Here are a small network's activations along a few directions, averaged over the inputs that share one value of a field.
Values that are neighbours, or in one group, have similar rows; names and order tell nothing.
(in the rows, 500 means zero)
Strong random noise was added to every row along 21 fixed directions; ignore it. To show where, here is one row again and again, with new noise each time:
[624 378 743 529 440 442 592 279 435 565 453 518 511 489 462 600 475 513
 464 531 258 524 364 475 569 420 466 481 466 546 570 599 670 502 414]
[432 330 597 639 572 572 495 487 745 616 573 696 517 487 616 589 341 465
 392 563 282 377 409 588 554 348 520 747 524 541 510 606 615 479 346]
[621 442 650 448 485 472 537 563 529 483 455 393 343 364 475 570 407 516
 441 579 629 315 582 633 620 588 536 313 528 363 503 393 508 427 655]
[658 770 496 501 556 510 685 447 694 558 491 428 586 600 566 567 596 370
 550 429 543 560 605 923 323 442 792 370 564 385 488 602 513 631 517]
[583 509 561 584 588 458 618 565 480 484 407 474 442 525 625 483 438 547
 364 457 495 437 554 598 500 544 500 384 417 479 578 540 431 474 701]
[383 356 546 561 622 525 355 505 494 487 537 295 375 474 683 707 478 530
 574 358 509 320 421 315 539 507 548 460 679 480 541 491 738 731 450]
[455 467 412 578 619 386 562 532 406 438 524 351 455 744 541 413 409 654
 594 329 595 491 601 296 332 499 624 369 468 521 527 473 686 741 581]
[653 587 593 354 530 560 457 363 466 463 538 477 465 408 415 505 528 556
 536 560 545 414 315 572 541 506 498 470 417 471 520 535 534 617 594]
[526 398 448 303 458 473 484 635 536 259 623 440 548 471 458 553 538 451
 415 594 526 492 607 542 591 353 614 748 418 443 562 576 581 596 648]
[475 684 304 455 590 563 402 344 438 594 561 473 446 616 365 330 475 682
 536 410 467 594 392 289 427 658 393 450 512 441 248 500 508 635 444]
[525 628 504 438 532 499 547 465 590 496 500 562 485 464 431 575 566 430
 628 576 662 361 369 515 440 481 476 492 497 442 536 653 514 653 495]
[545 528 557 295 425 556 642 349 538 502 398 402 566 373 440 507 645 302
 302 582 308 665 561 576 502 528 501 597 425 515 483 654 488 515 550]
[459 392 595 610 416 418 620 650 783 615 491 583 436 493 247 369 359 521
 492 549 615 218 513 453 366 567 511 462 719 477 437 542 569 526 430]
[360 522 665 591 538 328 526 465 437 571 422 506 378 500 581 580 658 503
 467 406 369 462 446 409 633 541 403 516 583 515 687 500 420 190 459]
[462 587 485 417 529 395 610 610 544 393 440 612 399 693 595 585 701 424
 513 333 419 337 556 524 626 602 431 271 542 574 586 577 490 541 573]
[589 609 629 531 531 620 666 407 490 360 590 374 835 605 463 515 583 396
 607 558 369 572 607 462 494 363 533 532 402 547 440 461 484 280 304]
[636 655 518 500 447 359 517 407 484 506 484 395 473 491 526 700 505 494
 443 555 445 539 534 418 627 582 262 445 458 362 444 598 563 445 468]
[499 704 316 523 606 434 446 475 427 499 665 385 511 621 512 440 509 674
 593 373 461 611 561 321 453 498 449 678 407 372 448 484 539 435 462]
[700 590 464 541 737 579 685 466 601 624 492 260 517 476 586 532 566 563
 405 422 376 345 552 639 471 573 382 502 570 437 501 524 568 397 411]
[589 556 452 493 540 537 672 444 515 398 482 149 665 522 522 594 363 411
 491 668 669 473 727 387 495 527 431 371 419 553 347 351 706 608 384]
[616 619 607 281 514 442 415 454 588 463 521 318 439 401 342 402 614 495
 469 570 652 447 533 511 354 648 425 428 387 418 591 578 478 427 690]
[358 525 297 495 567 461 466 736 708 476 494 579 482 521 586 436 595 455
 389 488 625 359 593 526 450 605 329 658 556 595 591 545 354 468 562]
[467 545 660 511 398 346 255 455 371 360 499 535 526 696 406 386 377 548
 548 557 699 611 402 359 393 534 499  92 289 693 535 435 603 551 614]


Beku, 12 values:
t3: [571 760 529 612 484 535 434 516 368 474 510 345 631 369 579 525 434 501
 509 473 520 562 392 451 518 504 416 462 327 541 508 453 546 421 474]
t2: [493 432 445 517 382 576 357 649 425 561 457 325 565 225 429 535 648 386
 468 391 405 544 349 302 347 554 313 565 602 516 551 689 608 501 386]
t5: [500 499 532 531 339 344 373 477 517 414 641 584 401 560 562 497 385 684
 598 435 549 423 512 437 637 487 560 643 553 548 503 328 518 699 596]
t10: [583 543 574 539 387 468 650 670 538 420 484 566 601 537 375 404 473 444
 498 521 505 425 561 540 481 455 538 363 458 557 466 513 495 454 504]
t8: [518 468 515 705 508 611 372 638 621 616 424 402 536 257 586 547 410 459
 406 496 605 456 443 482 304 610 379 528 645 323 469 700 363 492 548]
t12: [427 331 534 491 544 460 338 598 577 623 557 579 263 489 476 403 534 636
 534 370 429 358 570 426 507 648 418 498 617 433 560 396 409 256 508]
t1: [407 372 545 504 611 493 591 341 655 639 489 474 466 567 440 498 515 456
 470 614 492 556 685 493 431 522 550 573 614 380 443 484 415 320 363]
t9: [431 293 420 428 450 432 519 460 489 582 483 478 446 526 469 482 521 472
 492 543 475 710 678 582 422 395 684 617 608 422 502 478 518 471 466]
t4: [430 652 394 359 623 589 531 606 378 438 445 299 571 312 414 445 664 413
 306 561 547 490 303 580 619 455 498 544 511 627 543 486 578 406 440]
t6: [438 391 580 397 579 578 377 366 471 437 418 456 509 553 695 433 499 424
 373 551 508 633 590 626 485 540 583 348 346 737 569 338 452 532 635]
t7: [534 589 636 419 474 542 489 451 595 517 574 439 475 416 526 519 429 451
 429 512 348 460 573 566 628 515 571 537 383 512 450 381 615 381 493]
t11: [577 482 635 542 339 475 657 428 455 622 436 598 511 393 394 251 398 544
 503 502 387 572 527 482 340 490 513 604 327 580 562 478 413 397 591]
The values of Beku form 4 separate groups.
Question: List the group mates of t2, in the order listed.
Answer: t1, t7
Question: List the group mates of t11, in the order listed.
Answer: t5, t9
Question: List the group mates of t3, in the order listed.
Answer: t8, t4

Mevut, 20 values:
h20: [482 548 577 406 430 605 348 470 544 354 485 528 595 398 482 572 649 392
 577 570 631 497 408 483 479 541 503 536 577 404 482 663 238 641 631]
h18: [435 395 417 467 574 340 522 385 327 382 494 317 508 594 534 661 594 541
 479 555 554 692 578 269 533 410 509 696 513 358 593 606 528 595 530]
h10: [447 590 675 461 596 347 442 338 640 536 457 405 295 445 666 633 437 496
 269 528 482 445 467 547 608 595 530 549 453 407 580 611 560 609 721]
h15: [605 479 682 707 562 683 518 250 346 538 390 556 598 492 576 515 373 563
 612 522 650 569 172 694 340 362 809 331 557 548 505 519 401 886 600]
h14: [667 358 492 318 476 396 619 212 721 642 516 540 510 577 273 432 438 551
 423 751 469 548 592 620 421 491 405 642 466 500 474 582 661 568 376]
h5: [277 433 401 444 534 662 520 517 516 540 484 613 383 400 692 563 396 382
 678 464 571 425 602 426 557 534 595 526 412 486 450 369 499 624 496]
h17: [268 524 406 650 523 560 484 541 552 403 425 736 700 614 448 458 539 404
 385 635 578 501 280 311 480 466 344 610 598 685 415 695 279 632 410]
h12: [396 529 569 360 507 419 540 385 504 294 458 325 563 544 583 626 721 339
 517 598 662 525 629 442 561 496 531 559 508 629 651 437 419 570 561]
h1: [413 421 461 755 645 381 616 433 374 580 357 430 586 600 396 211 487 723
 435 546 664 529 388 182 219 531 302 618 558 639 595 585 310 478 517]
h8: [468 312 662 715 434 302 497 357 317 681 328 440 312 438 522 704 423 584
 487 524 558 567 349 479 570 465 575 352 784 400 557 466 556 544 435]
h13: [438 522 753 489 565 582 487 382 633 548 421 576 551 602 406 468 542 328
 658 645 649 438 493 609 379 534 574  86 524 532 457 473 396 294 370]
h7: [592 354 447 414 542 502 426 707 661 564 485 447 443 447 442 541 537 375
 559 505 629 416 659 502 176 583 412 339 427 327 616 746 600 460 560]
h16: [596 355 675 486 399 548 399 493 491 495 474 425 540 424 397 555 594 420
 549 534 430 557 539 415 394 537 407 353 571 371 487 620 427 296 469]
h3: [420 478 332 445 404 228 418 637 343 616 549 633 260 483 340 406 392 617
 562 459 580 581 389 396 426 386 516 557 308 495 658 522 820 517 516]
h2: [569 653 413 508 543 560 484 641 349 486 411 493 613 409 423 555 495 388
 585 693 807 453 333 614 516 472 326 131 372 593 511 425 570 310 339]
h11: [566 384 574 546 639 478 405 581 474 413 605 436 307 725 618 513 515 731
 574 188 394 331 565 483 529 561 654 274 671 378 500 452 524 601 671]
h4: [523 359 625 566 647 478 489 532 393 366 552 372 464 521 319 451 208 645
 358 650 594 347 260 222 473 346 565 443 368 429 442 685 815 731 621]
h9: [600 591 447 489 677 627 780 374 357 596 369 528 418 449 573 452 326 540
 547 585 586 401 440 615 549 477 548 323 295 534 430 386 551 620 532]
h19: [642 353 643 361 522 603 484 488 466 453 495 477 508 473 435 406 636 504
 453 482 409 510 504 751 468 460 655 408 543 516 574 486 406 386 617]
h6: [389 433 416 302 344 435 573 477 462 366 507 721 509 616 351 630 701 353
 595 582 413 634 620 358 680 464 462 587 518 408 444 600 394 458 432]
The values of Mevut form a ring.
Question: Which values are neighbours of h3? Give them in the order they are listed.
Answer: h12, h8
Question: Which values are neighbours of h20? Give them in the order they are listed.
Answer: h14, h5
Question: Which values are neighbours of h16? Give them in the order they are listed.
Answer: h11, h19
Question: Which values are neighbours of h9? Give them in the order they are listed.
Answer: h1, h13
